A small network was shown many inputs. Here are its activations along a few directions, one row for each input.
Each table varies a few parts of the input and shows all the possible inputs, shuffled.
A made-up example of a description, with smaller parts first: one of 3 separate values, together with either a single point or one of 9 places around a ring or (one of 4 places along a line, together with one of 8 places around a ring).
Shared parts are said once, and a part with two or three values counts as separate values.
In the rows, 128 means zero.

Other details of the inputs vary at random and push rows far along three fixed directions, the same in every table; ignore that.

Table:
x1: [ 55 139 181  73  98 113 128 111 155 127 154]
x2: [137 102 107 114 169 183 135 127  65 133 143]
x3: [ 77 115 100 213  68  79 191 100 170 111 165]
x4: [ 48 157 140 111 125 114 142 111 137 117 211]
x5: [162  76  64 230 148 122 177 143  68  72 129]
x6: [180 128 113 108  92 189  85 143 188 143  55]
x7: [118 136 114 195  94  97 156 128 219 142 156]
x8: [165 138 132 149 116 169  68 154 187 172  49]
x9: [ 58 139 181 115 141  84 160 103 126 150 214]
x10: [105 136 139 138  72 150 122 129 226 154 125]
x11: [140 149 143  70 177 140  95 127 120 129 118]
x12: [184 162 130 111 110 169  44 157 166 150  67]
x13: [148 133 147  82 152 146 120 135 101 190 140]
x14: [109 153 137 182  57  99 125 146 202 166 139]
x15: [ 99 112 128 163  99  70 172 129 199  78 161]
x16: [103 162 128 128  62 111 121 105 193 124 118]
x17: [157 159 139  83 166 159  96 131 118 163 140]
x18: [185 105 121 140 125 144 106 139  91 109  63]
x19: [ 95 125  83 181  48  61 190 114 176  76 150]
x20: [102 157 121 166  91 142 120 115 215 161 120]
x21: [106 131 129 162 102  79 148 123 224 101 117]
x22: [ 59 161 156 120 163  83 147 103 140 119 208]
x23: [ 49 175 188  84 126  95 118 136 103 149 212]
x24: [165  94  58 225 135  89 175 120  43  63 126]
x25: [162 135  74 175  88 134 141 107 134 127 101]
x26: [135  80 143  78 197 117 161 118  25  87 140]
x27: [219 142 136  99  93 177  72 149 203 226  43]
x28: [150  75 130  86 180 110 176 134  33  88 144]
x29: [155 175 156  51 147 156  92 130 109 196 131]
x30: [ 62 121 183  97 149 106 149 129 156 133 201]
x31: [152 159 146  84 157 142 104 112  98 170 134]
x32: [155  88  85 205 142 114 159 124  53 102 119]
x33: [131 165 173  60 142 147  63 135  93 150 112]
x34: [185  80  98 180 143 157 131 154  96 105  90]
x35: [154  57  87 209 141 105 178 126  52  74 111]
x36: [ 42 167 193 108 152 123  97 136 142 161 184]
x37: [162 123 130 136  91 127 116 149 140 123  85]
x38: [104  96 151  93 208 133 127 136  28  75 133]
x39: [184 109  60 142 129 159 132 129 102  82  83]
x40: [127 168 178  41 141 146  70 154  87 157 126]
x41: [137 162 127 131  68  79 141 129 208 132 128]
x42: [ 55 124 181 106 161  97 147 117 161 131 186]
x43: [ 51 145 215  82 116 109 120 148 136 162 190]
x44: [177 177 119 134 126 175  42 144 162 182  61]
x45: [184  94  88 118 112 158 141 132  99 112  63]
x46: [ 67 142 160  89 144  81 137 121 147  97 207]
x47: [152 101 115  97 186 107 155 114  31  84 141]
x48: [102 115 152  77 172 177 111 121 105 144 128]
x49: [117 141 189  59 157 163  73 154 108 133 127]
x50: [117 160 129  88 165 171 102 114 102 145 131]
x51: [162 105  67 202 150 118 149 140  64  72 133]
x52: [189 122  61 143 119 158 146 123  77 131  90]
x53: [128 104 126  83 170 167 153 122  29 149 149]
x54: [ 81 100 115 198  65  84 187 102 181 104 145]
x55: [166 118  85 193 138 127 145 122 162 138 104]
x56: [171 135 112 102 112 186  71 133 188 153  35]
x57: [ 85  96 106 194  57  77 205 119 180 106 154]
x58: [172 150  83 143  97 161  90 124 189 129  48]
x59: [133  70 141  93 202 127 162 115  25 119 153]
x60: [150 136 104 158 127 119  96 137 143  99  89]
Each input here is: one of 3 separate values, together with one of 4 places along a line, together with one of 5 places around a ring.
Question: The inputs of x27 and x42 match in every part but the place on the line of 4. If x41 is changed in the same way as x27 into x42, which row does it become?
Answer: x11
Question: The inputs of x15 and x28 match in every part but the place on the line of 4. If x2 is changed in the same way as x15 into x28, which row does it become?
Answer: x53
Question: A walk changes only the place on the line of 4. It starts at x58 and steps to x39. List the rest of the walk in order.
Answer: x16, x19
Question: Change only the choice among 3 separate values in x27. List by row number the other rows that result.
Answer: x43, x57
Question: Change only the place on the ring of 5 in x46. List by row number the other rows that result.
Answer: x7, x15, x17, x30
